Each row below holds a small network's activations on one input, seen along a few directions.
In each table, some parts of the input vary, and every possible input appears once, in random order.
A made-up example of a description, with smaller parts first: ring(5) and (point or (values(2) and line(4)) or ring(11)).
Shared parts are said once, and a part with two or three values counts as separate values.

Other details of the inputs vary at random and push rows far along three fixed directions, the same in every table; ignore that.

Table:
r1: -0.59 2.21 -1.53 2.35 -0.04 0.78 1.51 -1.92 3.56 -2.05 -2.80
r2: -0.66 -0.31 1.02 -4.36 -0.46 2.51 -1.04 1.09 -3.46 1.05 0.82
r3: -0.11 -5.83 1.19 2.17 0.09 -0.98 0.50 0.35 0.08 1.18 -0.08
r4: -0.37 -3.58 0.40 3.64 -0.27 0.59 0.88 -0.21 2.78 -1.40 -0.45
r5: -0.52 1.78 -1.52 1.82 -3.44 4.91 1.26 -2.43 2.72 -1.50 -3.22
r6: -0.02 0.28 0.22 -3.96 -2.71 5.73 0.03 0.33 -2.82 -1.45 -0.44
r7: 1.56 -0.40 0.46 -0.07 3.15 -4.14 0.41 0.93 0.46 1.16 2.87
r8: 0.76 -4.74 1.59 -2.00 -0.75 2.42 -1.84 0.59 -2.96 1.54 0.81
r9: -0.54 0.53 -0.33 1.99 0.20 0.79 1.24 -1.11 1.97 -1.63 -0.94
r10: -0.56 -5.33 1.48 -2.69 -3.75 2.36 -2.79 3.37 -5.25 -1.08 1.83
r11: -0.85 1.53 -0.50 -1.65 -3.54 8.50 0.00 -0.66 -1.15 -2.91 -3.17
r12: -0.55 -3.53 -0.06 2.89 -1.15 -2.95 -1.77 0.78 -0.06 0.85 1.17
r13: -1.55 2.52 -1.41 1.01 -1.18 -2.19 -0.74 0.90 0.27 -0.10 0.10
r14: -1.14 3.36 -2.16 2.60 -0.51 2.33 1.99 -2.25 3.31 -2.12 -3.05
r15: -0.09 -3.03 -0.31 3.01 -1.82 1.42 1.97 -0.24 3.41 -1.65 -1.15
r16: 1.00 7.30 -0.66 -0.55 3.68 -4.28 1.01 -1.14 0.45 0.94 0.89
r17: 0.86 8.85 -1.55 -0.92 3.50 -4.05 1.17 -1.94 0.94 0.65 -0.66
r18: -0.19 -0.01 1.54 -3.33 0.04 -2.59 -2.97 2.55 -6.62 1.29 3.02
r19: 0.45 1.70 -0.65 0.29 -0.76 0.73 0.39 -1.90 1.68 -0.31 -1.57
r20: 0.52 0.37 -0.73 0.34 0.25 -0.61 1.19 -0.57 1.98 -0.80 -1.02
r21: 0.26 -2.15 0.71 -0.64 3.39 -5.21 -0.43 0.84 0.26 2.50 1.48
r22: 0.85 3.91 0.51 -1.04 1.38 -1.10 0.22 -0.13 -0.72 0.43 0.90
r23: -0.49 -5.14 0.96 2.45 0.58 -2.30 0.50 0.80 2.50 1.08 0.67
r24: -0.56 -3.52 0.51 3.05 -0.92 -0.01 0.74 0.51 3.30 0.09 -0.36
r25: 0.51 0.07 -0.07 -1.34 4.40 -4.80 -0.60 0.85 -0.58 3.29 2.02
r26: 1.07 7.64 -1.49 -4.76 1.24 1.97 0.15 -0.46 -2.21 -0.31 0.10
r27: 0.96 -0.60 2.23 -5.20 -0.09 1.80 -2.11 0.65 -4.87 1.27 2.64
r28: -0.70 -2.39 -0.49 3.37 1.75 -5.40 -1.13 1.24 -0.01 0.20 1.28
r29: 0.44 -3.48 0.51 3.49 -1.36 0.47 0.41 -0.79 3.05 -0.14 -0.35
r30: 0.26 2.00 0.14 -1.96 -0.89 3.30 -0.14 -0.04 -2.03 -0.10 -1.32
Description of these inputs: values(5) and (point or line(5)).
Question: Changing only the values(5) part turns r11 into r25. The same change can be made to r4. Which row results?
Answer: r24
Question: List by row number the other rows that have the values(5) part in common with r7.
Answer: r6, r10, r15, r20, r26
Question: Change only the line(5) part in r27. List by row number the other rows that result.
Answer: r5, r8, r19, r29
Question: Change only the values(5) part in r13. List by row number the other rows that result.
Answer: r10, r12, r18, r28
